A small network was trained on invented records. Each row is its activation on one of them, seen along a few directions.
After each row come some of the record's fields: Fama, Tuze, Zir, Bet, Logur, Zomik, Gaba, Menip.
A field that a record lacks is written absent.
Other fields move the rows too, some of them a lot.
In the rows, 500 means zero.
Random noise pushes rows far along 14 fixed directions. That doesn't count. These rows show it; they differ only by the noise:
[619, 308, 544, 484, 256, 654, 707, 566, 642, 467, 249, 441, 565, 341, 476,
 619, 672, 687, 459, 368, 520, 368, 649, 393, 393, 510, 436, 379, 272, 486,
 376, 440, 419, 315]
[609, 547, 468, 398, 538, 413, 465, 525, 402, 538, 684, 537, 603, 523, 472,
 495, 403, 384, 676, 579, 502, 543, 383, 648, 525, 453, 544, 386, 628, 378,
 511, 536, 457, 536]
[596, 491, 469, 566, 522, 502, 554, 617, 438, 604, 537, 408, 634, 448, 411,
 366, 505, 589, 512, 329, 481, 577, 555, 500, 552, 410, 474, 365, 403, 590,
 566, 428, 487, 158]
[502, 525, 391, 649, 528, 517, 354, 537, 588, 458, 613, 479, 577, 444, 540,
 556, 500, 497, 653, 664, 605, 432, 464, 572, 507, 423, 382, 443, 546, 592,
 634, 350, 455, 533]
[432, 554, 484, 476, 453, 519, 554, 494, 572, 459, 536, 305, 777, 542, 285,
 474, 352, 504, 182, 281, 550, 831, 578, 344, 494, 303, 580, 513, 504, 513,
 481, 602, 551, 512]
[598, 454, 599, 373, 484, 477, 411, 548, 557, 400, 582, 385, 621, 470, 504,
 406, 555, 459, 511, 820, 644, 406, 404, 633, 578, 234, 348, 458, 614, 620,
 404, 378, 442, 527]
[338, 633, 347, 536, 379, 635, 523, 412, 711, 436, 455, 583, 399, 417, 386,
 673, 558, 482, 491, 385, 453, 484, 566, 302, 438, 401, 482, 508, 495, 430,
 490, 561, 473, 558]
[353, 476, 409, 587, 583, 385, 458, 486, 496, 448, 805, 560, 576, 570, 362,
 539, 496, 382, 562, 533, 590, 451, 444, 463, 567, 578, 507, 658, 676, 454,
 358, 590, 590, 587]
[447, 493, 345, 485, 311, 465, 429, 474, 624, 401, 502, 693, 582, 414, 393,
 668, 571, 477, 544, 417, 490, 189, 387, 455, 526, 283, 469, 286, 415, 444,
 405, 504, 415, 398]
[368, 482, 576, 436, 579, 554, 465, 243, 555, 491, 389, 520, 334, 593, 447,
 483, 566, 572, 283, 622, 390, 362, 476, 370, 562, 336, 406, 514, 551, 489,
 325, 568, 468, 485]
[612, 405, 424, 528, 442, 457, 542, 673, 432, 548, 517, 483, 421, 417, 595,
 386, 693, 560, 684, 471, 505, 388, 513, 528, 550, 511, 464, 404, 391, 632,
 534, 361, 525, 260]
[580, 386, 367, 558, 386, 526, 409, 525, 603, 373, 582, 403, 606, 377, 563,
 529, 507, 592, 461, 636, 647, 494, 509, 501, 372, 461, 523, 568, 454, 581,
 430, 395, 463, 696]
[485, 527, 565, 438, 466, 647, 490, 402, 675, 422, 353, 381, 589, 471, 461,
 565, 569, 537, 431, 638, 554, 612, 538, 451, 518, 333, 381, 575, 599, 467,
 378, 547, 462, 521]
[488, 393, 621, 477, 569, 570, 588, 304, 477, 526, 372, 525, 292, 583, 598,
 392, 571, 452, 348, 417, 410, 363, 531, 378, 402, 550, 493, 424, 594, 414,
 343, 558, 489, 559]
[461, 365, 394, 567, 444, 272, 402, 507, 640, 556, 602, 577, 435, 615, 561,
 556, 543, 439, 475, 404, 461, 395, 404, 401, 588, 285, 473, 277, 458, 652,
 524, 428, 579, 565]
[533, 388, 459, 467, 589, 493, 465, 406, 315, 498, 441, 395, 443, 567, 645,
 445, 571, 658, 495, 697, 486, 612, 490, 525, 522, 695, 590, 700, 513, 447,
 406, 573, 560, 541]

[662, 368, 494, 587, 612, 423, 573, 485, 422, 666, 537, 583, 398, 497, 631,
 509, 531, 516, 645, 389, 365, 578, 539, 558, 458, 786, 605, 507, 480, 345,
 388, 579, 532, 419]  {Fama: c3, Tuze: f2, Zir: n1, Bet: l2, Logur: absent, Zomik: absent, Gaba: e1, Menip: p1}
[491, 574, 377, 456, 545, 432, 415, 501, 315, 481, 437, 655, 303, 498, 651,
 384, 655, 429, 631, 455, 374, 397, 397, 517, 580, 532, 617, 504, 455, 430,
 509, 560, 584, 305]  {Fama: c3, Tuze: f1, Zir: n2, Bet: l2, Logur: absent, Zomik: absent, Gaba: e1, Menip: p3}
[545, 561, 533, 448, 382, 512, 615, 635, 562, 507, 671, 425, 700, 431, 345,
 551, 295, 445, 446, 453, 587, 627, 551, 517, 425, 394, 537, 448, 486, 524,
 587, 433, 417, 623]  {Fama: c6, Tuze: absent, Zir: absent, Bet: absent, Logur: k1, Zomik: j1, Gaba: absent, Menip: absent}
[564, 441, 140, 655, 479, 545, 232, 490, 559, 518, 687, 550, 526, 335, 532,
 730, 423, 835, 797, 878, 578, 511, 448, 605, 417, 691, 539, 832, 447, 499,
 416, 401, 434, 732]  {Fama: c3, Tuze: f1, Zir: n2, Bet: l1, Logur: absent, Zomik: absent, Gaba: e4, Menip: p2}
[613, 433, 592, 337, 406, 439, 571, 496, 441, 461, 325, 545, 640, 519, 588,
 461, 528, 373, 456, 300, 478, 497, 423, 559, 530, 422, 582, 289, 522, 365,
 412, 613, 498, 418]  {Fama: c4, Tuze: absent, Zir: absent, Bet: absent, Logur: absent, Zomik: absent, Gaba: e1, Menip: p1}
[551, 457, 699, 429, 686, 413, 609, 577, 431, 690, 675, 411, 471, 627, 363,
 377, 496, 532, 637, 633, 478, 644, 539, 559, 675, 591, 346, 648, 633, 541,
 400, 532, 594, 331]  {Fama: c4, Tuze: absent, Zir: absent, Bet: absent, Logur: absent, Zomik: absent, Gaba: e4, Menip: p1}
[650, 430, 524, 253, 436, 328, 496, 570, 375, 514, 554, 553, 563, 546, 462,
 405, 482, 442, 505, 472, 476, 470, 341, 588, 580, 337, 597, 397, 550, 475,
 285, 597, 486, 476]  {Fama: c3, Tuze: f2, Zir: n1, Bet: l2, Logur: absent, Zomik: absent, Gaba: e4, Menip: p2}
[456, 500, 378, 424, 212, 388, 529, 737, 445, 342, 294, 407, 736, 556, 516,
 720, 500, 530, 493, 358, 588, 665, 476, 481, 577, 470, 612, 349, 272, 545,
 806, 506, 623, 486]  {Fama: c7, Tuze: f2, Zir: n1, Bet: l2, Logur: absent, Zomik: absent, Gaba: e3, Menip: p2}
[501, 628, 424, 592, 376, 571, 488, 549, 784, 370, 551, 584, 628, 302, 401,
 448, 576, 277, 495, 151, 558, 562, 534, 373, 430, 274, 488, 481, 603, 495,
 334, 576, 513, 384]  {Fama: c1, Tuze: absent, Zir: absent, Bet: absent, Logur: absent, Zomik: absent, Gaba: e1, Menip: p1}
[363, 399, 507, 586, 452, 333, 575, 610, 706, 595, 626, 537, 409, 577, 365,
 646, 623, 497, 543, 465, 477, 454, 517, 359, 628, 480, 427, 504, 407, 642,
 495, 461, 649, 516]  {Fama: c1, Tuze: absent, Zir: absent, Bet: absent, Logur: k2, Zomik: j1, Gaba: absent, Menip: absent}
[505, 496, 473, 412, 465, 443, 369, 445, 415, 408, 325, 472, 549, 549, 657,
 510, 565, 489, 489, 597, 509, 513, 396, 565, 563, 454, 575, 516, 532, 429,
 430, 614, 571, 482]  {Fama: c3, Tuze: f2, Zir: n1, Bet: l1, Logur: absent, Zomik: absent, Gaba: e4, Menip: p2}
[263, 417, 545, 765, 657, 505, 431, 300, 518, 484, 338, 418, 432, 674, 490,
 339, 564, 583, 143, 317, 476, 526, 560, 249, 578, 501, 452, 636, 497, 637,
 431, 566, 675, 398]  {Fama: c4, Tuze: absent, Zir: absent, Bet: absent, Logur: k2, Zomik: j1, Gaba: absent, Menip: absent}
[462, 591, 542, 528, 534, 660, 506, 363, 524, 559, 345, 618, 451, 461, 357,
 525, 551, 595, 528, 410, 360, 350, 517, 433, 491, 454, 376, 442, 483, 423,
 428, 536, 384, 225]  {Fama: c6, Tuze: absent, Zir: absent, Bet: absent, Logur: absent, Zomik: absent, Gaba: e3, Menip: p1}
[471, 428, 574, 466, 450, 373, 508, 486, 421, 453, 542, 551, 527, 596, 550,
 503, 358, 370, 360, 405, 504, 263, 409, 503, 410, 467, 552, 191, 450, 480,
 606, 475, 486, 655]  {Fama: c4, Tuze: absent, Zir: absent, Bet: absent, Logur: absent, Zomik: absent, Gaba: e4, Menip: p1}
[537, 259, 474, 528, 295, 570, 597, 557, 609, 363, 440, 438, 593, 347, 440,
 517, 583, 687, 267, 436, 596, 354, 617, 356, 311, 559, 516, 602, 280, 553,
 275, 441, 476, 526]  {Fama: c7, Tuze: f2, Zir: n2, Bet: l2, Logur: absent, Zomik: absent, Gaba: e2, Menip: p1}
[487, 469, 419, 694, 594, 513, 528, 521, 499, 535, 699, 573, 628, 411, 320,
 475, 466, 516, 547, 337, 536, 478, 568, 471, 446, 655, 487, 622, 537, 460,
 359, 558, 484, 350]  {Fama: c7, Tuze: f2, Zir: n1, Bet: l2, Logur: absent, Zomik: absent, Gaba: e2, Menip: p1}
[412, 622, 464, 486, 330, 603, 580, 603, 634, 356, 549, 672, 521, 326, 335,
 564, 586, 305, 640, 349, 565, 211, 508, 437, 400, 434, 406, 385, 547, 405,
 468, 477, 437, 424]  {Fama: c4, Tuze: absent, Zir: absent, Bet: absent, Logur: absent, Zomik: absent, Gaba: e2, Menip: p1}
[663, 624, 569, 465, 427, 596, 657, 627, 596, 660, 472, 469, 365, 425, 527,
 417, 385, 388, 600, 243, 376, 626, 599, 462, 286, 403, 470, 169, 459, 491,
 745, 355, 420, 546]  {Fama: c4, Tuze: absent, Zir: absent, Bet: absent, Logur: absent, Zomik: absent, Gaba: e4, Menip: p1}
[634, 379, 681, 377, 384, 584, 595, 431, 613, 480, 275, 489, 429, 446, 625,
 552, 642, 509, 501, 588, 526, 354, 535, 522, 500, 407, 380, 362, 447, 525,
 390, 433, 386, 475]  {Fama: c6, Tuze: absent, Zir: absent, Bet: absent, Logur: k1, Zomik: j2, Gaba: absent, Menip: absent}
[549, 574, 271, 559, 454, 567, 243, 473, 458, 313, 677, 585, 592, 216, 448,
 281, 429, 573, 381, 601, 549, 201, 392, 574, 346, 292, 556, 500, 373, 557,
 405, 330, 334, 430]  {Fama: c7, Tuze: f1, Zir: n2, Bet: l2, Logur: absent, Zomik: absent, Gaba: e1, Menip: p1}
[706, 394, 653, 502, 463, 591, 549, 545, 725, 579, 273, 516, 314, 429, 772,
 585, 792, 426, 901, 650, 500, 506, 542, 590, 544, 527, 277, 486, 643, 514,
 416, 421, 476, 433]  {Fama: c2, Tuze: absent, Zir: absent, Bet: absent, Logur: absent, Zomik: absent, Gaba: e1, Menip: p2}
[470, 522, 398, 599, 374, 587, 475, 457, 735, 427, 407, 621, 411, 363, 554,
 771, 599, 544, 606, 518, 468, 388, 539, 437, 428, 510, 470, 507, 372, 443,
 537, 472, 436, 531]  {Fama: c6, Tuze: absent, Zir: absent, Bet: absent, Logur: absent, Zomik: absent, Gaba: e1, Menip: p3}
[448, 526, 714, 422, 444, 613, 652, 591, 522, 419, 363, 445, 545, 479, 424,
 594, 606, 532, 511, 644, 593, 352, 584, 533, 596, 565, 357, 475, 409, 484,
 580, 446, 448, 349]  {Fama: c6, Tuze: absent, Zir: absent, Bet: absent, Logur: k1, Zomik: j1, Gaba: absent, Menip: absent}
[565, 356, 423, 511, 372, 479, 519, 447, 577, 509, 428, 562, 438, 481, 535,
 649, 543, 655, 484, 430, 429, 515, 535, 390, 385, 624, 593, 577, 359, 447,
 370, 558, 512, 603]  {Fama: c6, Tuze: absent, Zir: absent, Bet: absent, Logur: absent, Zomik: absent, Gaba: e3, Menip: p1}
[577, 395, 649, 527, 390, 484, 691, 655, 625, 469, 554, 532, 519, 461, 485,
 427, 541, 245, 539, 196, 595, 365, 529, 450, 423, 449, 439, 287, 592, 591,
 431, 460, 496, 519]  {Fama: c1, Tuze: absent, Zir: absent, Bet: absent, Logur: absent, Zomik: absent, Gaba: e4, Menip: p2}
[391, 492, 588, 385, 370, 670, 567, 417, 333, 323, 308, 502, 522, 497, 492,
 580, 379, 553, 211, 580, 575, 137, 516, 487, 329, 547, 522, 314, 329, 460,
 661, 361, 328, 728]  {Fama: c3, Tuze: f1, Zir: n2, Bet: l2, Logur: k1, Zomik: j1, Gaba: absent, Menip: absent}
[597, 299, 626, 542, 494, 507, 580, 549, 509, 483, 590, 570, 578, 486, 466,
 550, 519, 486, 588, 619, 600, 191, 506, 598, 487, 582, 353, 432, 543, 523,
 382, 397, 406, 535]  {Fama: c3, Tuze: f2, Zir: n2, Bet: l2, Logur: k2, Zomik: j1, Gaba: absent, Menip: absent}
[440, 422, 380, 698, 331, 377, 644, 833, 543, 543, 615, 587, 587, 523, 492,
 793, 539, 375, 828, 194, 605, 379, 578, 487, 478, 757, 495, 269, 368, 537,
 830, 405, 622, 525]  {Fama: c3, Tuze: f2, Zir: n1, Bet: l1, Logur: absent, Zomik: absent, Gaba: e4, Menip: p1}
[437, 582, 481, 544, 698, 561, 510, 401, 327, 626, 474, 580, 486, 536, 353,
 597, 572, 694, 745, 622, 363, 592, 499, 557, 697, 741, 469, 791, 565, 328,
 390, 675, 501, 132]  {Fama: c6, Tuze: absent, Zir: absent, Bet: absent, Logur: absent, Zomik: absent, Gaba: e1, Menip: p2}
[409, 680, 657, 483, 707, 554, 481, 495, 252, 464, 499, 517, 524, 535, 482,
 269, 474, 323, 520, 543, 502, 290, 427, 661, 619, 474, 402, 330, 650, 463,
 666, 440, 445, 227]  {Fama: c4, Tuze: absent, Zir: absent, Bet: absent, Logur: absent, Zomik: absent, Gaba: e1, Menip: p1}
[657, 269, 641, 656, 634, 501, 578, 295, 567, 749, 438, 484, 466, 659, 523,
 580, 317, 700, 357, 384, 352, 626, 572, 449, 398, 611, 477, 368, 434, 434,
 456, 535, 454, 557]  {Fama: c4, Tuze: absent, Zir: absent, Bet: absent, Logur: k2, Zomik: j1, Gaba: absent, Menip: absent}
[194, 669, 402, 373, 402, 494, 541, 436, 528, 533, 479, 657, 421, 592, 275,
 759, 436, 445, 433, 475, 416, 348, 438, 410, 632, 416, 511, 414, 426, 381,
 622, 560, 472, 532]  {Fama: c7, Tuze: f1, Zir: n2, Bet: l2, Logur: k1, Zomik: j2, Gaba: absent, Menip: absent}
[523, 500, 481, 618, 471, 492, 466, 469, 648, 532, 442, 524, 574, 536, 591,
 693, 405, 488, 605, 509, 528, 615, 494, 499, 459, 506, 448, 444, 522, 436,
 608, 487, 497, 627]  {Fama: c4, Tuze: absent, Zir: absent, Bet: absent, Logur: k1, Zomik: j1, Gaba: absent, Menip: absent}
[348, 617, 569, 593, 629, 502, 461, 506, 459, 447, 428, 511, 419, 662, 557,
 556, 603, 294, 727, 535, 526, 579, 481, 499, 617, 649, 397, 585, 735, 423,
 600, 617, 653, 461]  {Fama: c7, Tuze: f2, Zir: n1, Bet: l2, Logur: absent, Zomik: absent, Gaba: e4, Menip: p2}

Which values does each new row have?
[665, 361, 680, 445, 424, 645, 687, 541, 604, 548, 376, 441, 409, 396, 416,
 506, 551, 676, 470, 564, 467, 409, 642, 457, 364, 506, 361, 478, 375, 519,
 395, 402, 396, 387]  {Fama: c7, Tuze: f2, Zir: n2, Bet: l2, Logur: absent, Zomik: absent, Gaba: e3, Menip: p2}
[667, 496, 451, 475, 642, 373, 328, 532, 236, 597, 595, 384, 458, 588, 657,
 347, 327, 641, 567, 757, 448, 672, 406, 673, 471, 540, 586, 471, 447, 579,
 743, 373, 516, 575]  {Fama: c4, Tuze: absent, Zir: absent, Bet: absent, Logur: absent, Zomik: absent, Gaba: e3, Menip: p2}
[488, 440, 644, 478, 511, 493, 640, 543, 532, 576, 444, 479, 421, 635, 555,
 603, 542, 403, 607, 457, 458, 517, 542, 458, 468, 678, 453, 432, 546, 421,
 586, 528, 576, 569]  {Fama: c6, Tuze: absent, Zir: absent, Bet: absent, Logur: absent, Zomik: absent, Gaba: e4, Menip: p1}
[608, 519, 515, 542, 366, 532, 588, 638, 773, 468, 699, 486, 486, 363, 368,
 332, 451, 283, 421, 173, 591, 561, 590, 345, 306, 255, 461, 405, 616, 696,
 409, 406, 489, 629]  {Fama: c1, Tuze: absent, Zir: absent, Bet: absent, Logur: absent, Zomik: absent, Gaba: e3, Menip: p2}
[345, 738, 554, 561, 507, 716, 583, 683, 506, 384, 496, 406, 697, 329, 307,
 453, 590, 428, 505, 541, 701, 340, 592, 590, 562, 425, 306, 496, 512, 593,
 674, 359, 422, 181]  {Fama: c3, Tuze: f2, Zir: n1, Bet: l2, Logur: k1, Zomik: j2, Gaba: absent, Menip: absent}
[641, 401, 664, 370, 542, 454, 495, 447, 489, 463, 402, 523, 403, 519, 757,
 341, 673, 301, 583, 578, 485, 468, 405, 588, 481, 538, 505, 512, 710, 324,
 235, 572, 561, 533]  {Fama: c4, Tuze: absent, Zir: absent, Bet: absent, Logur: absent, Zomik: absent, Gaba: e1, Menip: p1}
[622, 384, 581, 482, 475, 483, 572, 538, 381, 514, 374, 506, 609, 522, 648,
 518, 512, 527, 578, 509, 539, 450, 460, 598, 459, 667, 513, 414, 468, 404,
 478, 491, 481, 448]  {Fama: c4, Tuze: absent, Zir: absent, Bet: absent, Logur: k1, Zomik: j1, Gaba: absent, Menip: absent}
[558, 285, 616, 463, 409, 399, 645, 540, 591, 610, 352, 480, 548, 669, 538,
 823, 498, 557, 597, 446, 465, 582, 502, 490, 564, 582, 461, 334, 401, 405,
 571, 562, 537, 554]  {Fama: c4, Tuze: absent, Zir: absent, Bet: absent, Logur: absent, Zomik: absent, Gaba: e4, Menip: p2}
[347, 601, 401, 566, 471, 380, 302, 442, 673, 427, 630, 618, 717, 566, 477,
 584, 411, 246, 426, 399, 625, 433, 324, 534, 595, 256, 464, 349, 652, 475,
 489, 535, 516, 598]  {Fama: c4, Tuze: absent, Zir: absent, Bet: absent, Logur: k1, Zomik: j2, Gaba: absent, Menip: absent}
[629, 312, 718, 479, 431, 608, 724, 610, 507, 469, 513, 453, 478, 362, 393,
 415, 548, 605, 407, 525, 567, 169, 636, 494, 359, 571, 364, 387, 359, 633,
 425, 315, 368, 378]  {Fama: c1, Tuze: absent, Zir: absent, Bet: absent, Logur: absent, Zomik: absent, Gaba: e2, Menip: p1}
[489, 443, 558, 390, 520, 538, 413, 365, 499, 353, 502, 367, 587, 547, 514,
 447, 539, 506, 369, 788, 656, 583, 450, 553, 552, 507, 493, 811, 684, 505,
 246, 584, 529, 707]  {Fama: c6, Tuze: absent, Zir: absent, Bet: absent, Logur: k2, Zomik: j2, Gaba: absent, Menip: absent}
[684, 548, 430, 384, 548, 358, 362, 555, 305, 624, 559, 437, 685, 570, 535,
 479, 287, 607, 562, 601, 418, 741, 376, 692, 571, 408, 614, 334, 407, 507,
 738, 473, 448, 445]  {Fama: c6, Tuze: absent, Zir: absent, Bet: absent, Logur: absent, Zomik: absent, Gaba: e2, Menip: p1}
[545, 424, 257, 642, 408, 564, 340, 461, 507, 378, 368, 513, 747, 371, 706,
 430, 578, 492, 497, 315, 647, 628, 453, 477, 364, 640, 690, 705, 589, 362,
 269, 629, 517, 558]  {Fama: c6, Tuze: absent, Zir: absent, Bet: absent, Logur: k1, Zomik: j1, Gaba: absent, Menip: absent}
[562, 554, 454, 451, 435, 584, 363, 478, 666, 432, 469, 362, 465, 423, 650,
 434, 527, 542, 422, 669, 547, 620, 477, 503, 435, 305, 457, 588, 523, 624,
 466, 393, 449, 700]  {Fama: c6, Tuze: absent, Zir: absent, Bet: absent, Logur: absent, Zomik: absent, Gaba: e4, Menip: p1}
[393, 673, 439, 374, 576, 370, 425, 564, 143, 411, 609, 446, 652, 575, 476,
 430, 395, 524, 456, 709, 527, 555, 377, 639, 696, 546, 650, 609, 445, 474,
 692, 539, 545, 419]  {Fama: c6, Tuze: absent, Zir: absent, Bet: absent, Logur: k1, Zomik: j1, Gaba: absent, Menip: absent}
[215, 661, 667, 494, 679, 604, 477, 333, 141, 342, 299, 548, 720, 685, 342,
 624, 368, 465, 460, 633, 514, 264, 385, 635, 691, 644, 438, 413, 588, 299,
 704, 673, 414, 271]  {Fama: c1, Tuze: absent, Zir: absent, Bet: absent, Logur: absent, Zomik: absent, Gaba: e4, Menip: p2}
[553, 276, 428, 656, 451, 463, 402, 407, 649, 493, 411, 574, 422, 472, 610,
 688, 543, 736, 471, 611, 465, 317, 487, 477, 487, 506, 447, 462, 313, 627,
 478, 402, 446, 530]  {Fama: c1, Tuze: absent, Zir: absent, Bet: absent, Logur: absent, Zomik: absent, Gaba: e1, Menip: p2}
